These are the activations of a small network on made-up records, seen along a few directions, one row for each record.
Here are examples, each followed by its value of one field, Z.
Records without Z are marked missing.
The largest differences between rows may come from other fields.
In the rows, zero is written as 500.
Random noise pushes rows far along 8 fixed directions. That doesn't count. These rows show it; they differ only by the noise:
[656 431 401 568 551 835 515 602 352 636 226 598 297 528 549 465 686 482
 217 559 704 342 446]
[362 505 483 491 623 609 519 661 620 489 318 534 378 693 511 494 541 396
 468 409 485 555 604]
[394 658 577 748 605 414 358 484 646 417 556 398 541 447 424 484 215 679
 556 389 524 491 379]
[504 470 609 357 644 325 783 225 563 351 614 613 357 515 485 518 440 593
 526 614 498 586 588]
[353 597 538 575 708 577 632 469 438 458 406 560 365 392 627 586 356 790
 407 497 544 496 523]
[528 500 426 437 446 617 487 262 574 404 547 428 407 440 517 513 453 595
 373 627 663 386 438]
[405 484 518 416 499 430 512 379 700 362 560 472 468 624 460 472 427 407
 560 485 503 585 561]
[499 416 399 294 604 555 759 501 179 469 416 716 396 544 728 659 692 425
 395 598 502 630 700]
[472 476 441 499 532 641 492 615 563 536 391 458 445 668 513 446 550 378
 413 523 482 557 626]
[604 419 616 451 591 342 708 367 560 464 585 575 435 627 418 390 484 423
 522 606 441 651 633]

[531 596 526 343 572 248 612 360 719 364 683 412 407 542 347 623 548 617
 591 658 432 403 478]
z7
[332 586 310 482 398 573 319 515 295 435 636 364 706 371 692 631 390 490
 490 466 493 571 539]
z5
[407 581 362 524 487 717 413 688 375 560 344 436 526 409 626 670 590 628
 394 524 458 413 532]
missing
[450 449 612 622 509 561 480 680 613 603 215 619 357 595 447 391 564 454
 489 329 594 437 406]
z7
[648 626 328 573 506 476 297 791 496 622 601 249 680 611 359 575 656 373
 531 614 282 407 495]
z2
[457 424 495 480 511 681 671 563 288 689 376 517 468 465 714 431 517 540
 353 639 434 652 757]
z2
[340 625 370 442 480 335 266 551 473 298 525 538 575 521 555 763 521 351
 643 288 581 488 369]
z8
[497 485 530 363 531 463 607 384 589 430 543 528 469 532 461 496 575 474
 564 567 443 500 540]
missing
[621 448 518 451 529 437 491 315 584 416 587 623 384 516 326 495 555 392
 549 450 699 348 297]
z2
[399 503 445 462 518 663 371 643 681 519 331 565 376 627 397 495 630 387
 538 294 584 362 362]
z9
[587 440 447 537 320 505 370 499 582 522 552 342 619 636 451 355 489 289
 468 584 468 603 574]
z8
[475 534 464 660 568 721 445 757 238 648 303 533 545 413 676 491 441 655
 356 469 545 538 512]
z4
[520 445 469 677 369 774 266 649 627 650 310 432 539 556 405 296 535 376
 414 397 589 427 421]
missing
[572 506 559 468 535 360 515 432 695 451 650 417 489 628 337 394 469 401
 520 583 446 542 557]
z3
[418 640 674 651 591 236 586 479 474 435 524 461 500 373 551 615 285 811
 541 540 447 513 485]
z1
[591 337 374 229 461 579 679 439 294 536 644 543 544 619 600 454 664 217
 435 668 414 698 802]
z5
[544 507 373 452 517 621 498 713 342 570 344 571 445 584 583 584 718 400
 390 505 517 464 544]
z4
[497 455 554 352 446 555 605 265 803 536 635 349 475 435 439 297 361 689
 560 722 363 480 615]
z9
[448 528 458 474 509 533 448 465 453 410 363 599 363 444 565 666 566 572
 433 415 748 307 309]
z1
[484 576 561 690 474 407 425 617 498 579 518 402 607 471 484 455 388 596
 538 494 425 540 485]
z7
[508 458 503 472 561 655 486 582 621 563 319 643 308 593 379 450 658 437
 488 359 614 343 354]
z9
[630 395 592 544 635 682 589 418 524 551 255 772 148 452 378 386 621 517
 338 376 833 236 238]
z5
[689 478 516 697 570 728 471 487 431 622 397 490 375 415 461 361 492 647
 255 576 680 348 380]
z3
[502 451 497 514 454 567 511 476 408 535 501 510 523 489 585 416 459 452
 400 543 537 580 579]
z3
[531 617 397 475 477 466 540 332 276 449 785 308 693 288 628 601 318 690
 430 717 443 587 587]
z6
[450 550 651 705 492 348 464 539 532 538 474 477 602 429 511 441 322 629
 583 422 448 519 432]
z1
[703 589 569 665 692 370 611 617 374 616 630 423 591 514 381 427 431 547
 467 625 342 613 594]
z6
[241 556 559 476 515 563 516 555 572 439 340 527 417 491 645 575 398 648
 495 387 505 513 537]
z4
[356 757 392 587 577 310 313 533 448 318 647 383 675 348 558 800 368 699
 647 414 408 433 337]
z8
[448 387 691 542 501 404 662 353 596 531 634 438 610 589 486 194 234 446
 573 527 335 857 775]
z6

Here are new rows. What is Z for each?
[789 555 520 662 509 364 499 417 252 584 643 431 577 349 501 526 465 670
 401 711 559 446 439]
z1
[526 444 374 479 200 507 342 359 429 454 661 315 733 490 609 440 409 351
 467 625 501 649 582]
z8
[351 500 490 391 492 637 568 507 581 483 369 502 381 490 598 571 534 608
 444 503 575 446 495]
z7
[458 500 442 553 367 549 339 676 447 525 355 465 554 589 572 532 537 341
 447 449 517 519 508]
z8
[552 548 660 595 882 392 726 706 477 566 410 680 333 582 359 480 550 522
 516 410 422 543 516]
z5
[383 542 584 813 561 608 365 738 396 620 304 553 544 459 578 381 337 534
 430 285 556 565 458]
z3
[514 542 456 386 550 548 637 417 491 430 435 464 324 470 574 647 568 670
 355 698 517 402 543]
z8
[567 459 514 535 368 457 492 283 376 467 620 522 592 383 571 440 359 509
 459 561 608 553 470]
z8
[696 495 333 472 402 579 476 297 184 531 734 428 630 269 584 527 496 570
 363 705 577 434 450]
z5
[510 577 607 678 457 398 532 454 448 520 595 352 618 367 578 446 263 763
 484 628 366 615 580]
z4
